A small network was trained on invented records. Each row is its activation on one of them, seen along a few directions.
After each row come some of the record's fields: E, P, C, Y, V.
A field that a record lacks is written none.
Other fields move the rows too, some of them a lot.
Strong random noise was added to every row along 6 fixed directions; ignore it. To show where, here is one row again and again, with new noise each time:
[-152   55    4  157  127   92  463   77 -288 -240  -13  140  -21 -140
   18  222  212 -128  -21   21 -245]
[-232  230 -258 -133  431   85 -408 -194  122   65   30 -470 -100 -144
 -226  301 -232  427  235 -293  626]
[ 177   30 -320 -187 -260  298   85 -206  269  -25  328  162   39   93
  302   16  493 -121 -617  -99 -490]
[ 155  185 -160  -95  405   31   62   27 -470  182  149   -6   44 -145
   44   55 -114  322  150   93  199]
[-396  111  135  187  326 -169 -272  300 -381 -534 -241 -257 -214 -196
   76  260   22  -58  475 -130  183]
[ 296 -343  610  205 -285   -1 -212  159  -90   69   35  253  725   68
   77 -255 -195 -341 -178  357 -202]
[  -3  -18   98  -83  101  161 -101 -153   59  280   60 -191   39 -258
 -188  -45 -496  175  140  146  289]
[-171 -136  249  177  -45  207  202 -172  251   58  -34  -30  325 -112
 -354  175 -226 -105 -102   27   74]

[-278  -60 -108  241 -141   89  557 -217  209 -117  -14  112  255  132
 -239  310  162  -79  -82   -3  -56] => E is e1, P is p1, C is c1, Y is y1, V is v2
[  80  132 -184 -258   79   39 -520 -243  439  212   31 -194 -126   80
   69  -39 -158  220  -59 -297  212] => E is e1, P is p2, C is c1, Y is y2, V is v5
[-343  -52  -70  139  257  -34  349   16 -193 -138 -103  -69   93  -19
 -321  398   -2   71  240    3  270] => E is e2, P is p1, C is c1, Y is none, V is v5
[-307 -284  461  323 -177 -178  319  130   45 -200 -233  -34   11  157
 -395   59 -105 -148  366  213  121] => E is e1, P is p1, C is c2, Y is y1, V is v2
[ -37 -165  183  128   23   26  194 -128  300  299   -6  -27  161   30
 -337  -23 -187   51   62   79  168] => E is e2, P is p1, C is c1, Y is none, V is v2
[-285  187  -35  332  168 -181  182 -113  160 -511 -274   66  158  184
 -171  430  492  -50  -76 -367  -46] => E is e1, P is p2, C is c2, Y is none, V is v6
[ -94  252 -485  -62   53  -17 -517 -429  489  -40  -38 -277  260  139
  -11  258   81  168 -130 -394  218] => E is e1, P is p2, C is c1, Y is none, V is v4
[ 149  -29 -152 -293 -271   65 -690 -160  391    9  157 -226  117   60
  249 -204  -38  -34 -304  -27    3] => E is e2, P is p2, C is c2, Y is none, V is v3
[ 167 -235  -15 -121 -153  188   43  -75  -26  359  187  -51   79  -60
  -76  -94 -317   67 -147  251  139] => E is e2, P is p1, C is c1, Y is none, V is v5
[  60   14   79  -14  343  111 -171  109 -217  248   42  -91  146   12
 -168  162 -214  286   59  -68  508] => E is e2, P is p1, C is c2, Y is y2, V is v2
[-233  349 -619 -302  149    2 -718   29   61 -431   61 -377 -685   13
  529  158  418  125    8 -480  110] => E is e1, P is p1, C is c2, Y is y2, V is v2
[-385 -137  102   56 -299   17 -594  103  412 -518 -176 -312  -25   40
  167  140  199 -327  -87 -192   29] => E is e2, P is p1, C is c2, Y is none, V is v6
[ -38 -145   38  -57 -174  339  517  -59  101  128  103   83 -225 -200
 -147  -41  -84  -92 -329   49 -268] => E is e2, P is p2, C is c2, Y is y1, V is v5
[  93 -120  444  170   55  -15 -319  346 -311 -141 -113   49  136  -80
   75  -99 -222 -233  -11   -9   12] => E is e1, P is p2, C is c2, Y is y2, V is v5
[-133   48 -109   56  174    2  112  134 -262 -205  -61  105    0   41
   50  216  256  -80  -66  -68  -96] => E is e2, P is p1, C is c2, Y is y2, V is v1
[-451  -62  225  334  -43  113  303  203  260 -516 -131   84  -66  235
 -188  502  617 -330 -262 -432 -258] => E is e2, P is p2, C is c2, Y is y2, V is v2
[  87 -271  184 -159 -407 -210 -526  355   14 -118   74 -162 -456  209
  221 -351   67 -110  195  257  -81] => E is e2, P is p1, C is c1, Y is y2, V is v4
[  12   21  -35  -38  275 -171 -532  272 -499  -87  -12 -222   18  -60
  174   28 -167  140  277   -6  403] => E is e2, P is p1, C is c2, Y is none, V is v5
[  93   79 -163   46  199  -26 -427 -230  140  112    6 -190  627   50
 -173  283 -222  237  -37 -179  621] => E is e1, P is p1, C is c2, Y is none, V is v5
[  22  -16  149  285 -103 -197  389  382 -369 -429 -149  408 -149  150
  248  -73  721 -348 -111  -60 -679] => E is e2, P is p1, C is c2, Y is y1, V is v4
[-356  -76   77  115  200  264  236  -20  148   84    4 -211  -64  -46
 -535  396 -177  151    8 -176  464] => E is e2, P is p1, C is c2, Y is y2, V is v2
[  75  143  -79  -35   84  -72 -326 -184   86  -56  -70  -48  307   61
   -4    7  -78   65    2 -154   88] => E is e1, P is p2, C is c2, Y is y1, V is v1
[ -93   32  175  220  229  -77 -304  210 -144 -341 -143  -14  290  134
  -60  275  127 -106    7 -313  148] => E is e1, P is p2, C is c2, Y is y2, V is v5
[   7 -132  214  147 -208 -137 -164  -17   20 -161 -102   37  401   93
   86 -115 -104 -289  -32  178  -49] => E is e1, P is p1, C is c2, Y is none, V is v6
[ 189   -7 -146 -103  -98   66 -218 -119  209  126  249   -3  180  259
   80  -35  130   63 -282  -54   62] => E is e1, P is p1, C is c2, Y is y2, V is v2
[-115  173  -78  137  214 -127  589 -120  125  -31  -98   21 -237   35
 -201  162  222   89  182 -157  -23] => E is e1, P is p1, C is c2, Y is none, V is v2
[ 283 -111  186   20 -357 -267 -397  114 -175  -64  -12  142  264   44
  454 -370  -74 -282   63  352 -372] => E is e2, P is p2, C is c1, Y is none, V is v4
[-130  -36  171   81 -119 -176 -212 -125  343   29 -233 -192 -164 -125
  -83 -184 -277  -99  334   72  -50] => E is e2, P is p2, C is c1, Y is none, V is v4
[ 120 -106  -24 -244 -373  -13 -296 -166  240  278  111 -182 -126 -105
   20 -339 -499  -16  221  396  117] => E is e1, P is p1, C is c1, Y is y2, V is v4
[   6 -215  317   86 -479  213  256 -143  495  201  -96   81   19 -120
 -180 -204 -143 -304 -271   60 -292] => E is e2, P is p1, C is c2, Y is y1, V is v4
[ -13 -145  -35  -46 -388   90  -89 -289  405   18   63  -51  173  -41
  -14  -89 -127 -215 -193  147 -225] => E is e2, P is p2, C is c1, Y is none, V is v1
[-291 -236  133  168 -121 -128 -400   -3  171 -136 -195 -245  431   86
 -257  159 -281  -82  224  107  383] => E is e2, P is p1, C is c1, Y is none, V is v4
[-159   15  -72   24 -114   28 -151 -133  428  -73 -109 -182  -83  -32
  -94   55   94  -90    0 -203   14] => E is e2, P is p1, C is c2, Y is none, V is v4
[ -99  263 -364 -127   94  -69   16 -211  211 -183  -37 -133 -261  -87
  132  140  128  146   18 -135    4] => E is e1, P is p2, C is c2, Y is none, V is v6

Which values does each new row have?
[-340 -282  258   63 -461  352  -84   35  362 -282 -152 -144 -236 -351
  -33  -28 -347 -478  -94   75 -126] => E is e1, P is p1, C is c2, Y is y2, V is v5
[ 653  179 -170 -242  510 -342 -330  196 -546  401  164  159  186  289
  304 -247  172  464  149  -32  222] => E is e2, P is p1, C is c2, Y is none, V is v5
[ 201    7  200  145  216 -321 -334  182 -294  -63  -41  122  484  102
   78    2   39   88   90  112  231] => E is e2, P is p1, C is c2, Y is none, V is v6
[-358  -33  -11   49 -143   16  328  -83  229  -61  -78 -225 -349 -125
 -311  161 -115    2  202   -6   33] => E is e2, P is p2, C is c1, Y is y1, V is v4
[ -90 -145   69  -70  -73  131 -338  150   15  -47  -11 -146  -41  -49
   45   20  -87    5  -75  -86  167] => E is e2, P is p1, C is c2, Y is y1, V is v5
[ -74   56  188  116   68    1  271  -20 -272  -75 -247   92 -122 -375
   51  -46 -234 -182  185  175 -274] => E is e2, P is p2, C is c2, Y is none, V is v1
[ -97  244  -60  209  433  -65  152 -185 -316  -47 -278   18  489 -258
 -218  227 -365   99  284   19  244] => E is e1, P is p2, C is c2, Y is none, V is v1
[  78  115   89   63  398 -230  -69  305 -764  -83  -98   30  -96 -205
  146 -103 -319   85  476  214  139] => E is e1, P is p2, C is c2, Y is y2, V is v5
[  12  223 -118  145  488 -233  462   41 -191  -18  -33  235   40  260
 -129  256  513  221   80 -390  -85] => E is e2, P is p2, C is c1, Y is y1, V is v5
[-106   55 -159   95  164   28  110  121 -231 -378  -37  113  204  110
   96  404  524 -120 -163 -281  -65] => E is e2, P is p1, C is c2, Y is none, V is v5
[ -24  174 -416 -135  -40  296  312 -572  639  242  195  -34 -181  113
 -283  109  225  283 -454 -364  -66] => E is e1, P is p2, C is c2, Y is y1, V is v2
[-246   78 -257   32  191   22  392 -107 -176  -54    4  -73  -98 -110
 -138  321   15  112  182  -14  152] => E is e2, P is p1, C is c1, Y is none, V is v5
[ 122  151 -466 -255  -30   32 -228 -208  -42   58  129  -71  -98  -60
  299  -23  132   96  -26   72  -92] => E is e2, P is p1, C is c1, Y is none, V is v1
[ 134  -56 -425 -102 -407  104  223 -359  297  151  261  102  319  204
   -9  -16  149  -34 -319  151 -183] => E is e1, P is p1, C is c1, Y is y1, V is v4
[  51  242 -413  -66   85    4 -122  -95 -173 -174   65  -52   49    8
  320  181  224   84  -41 -122   69] => E is e1, P is p1, C is c2, Y is none, V is v2
[ 110  -60  -36   47  -57   -3  -17   24  163   -3  148  184  233  274
  114  -48  473  -56 -308 -163 -220] => E is e2, P is p1, C is c2, Y is y1, V is v2
[-150  158 -220  -28   32   30 -364 -144  266 -215  -76 -264  -62   42
  129  200  112   73  -59 -336  139] => E is e1, P is p2, C is c2, Y is none, V is v2
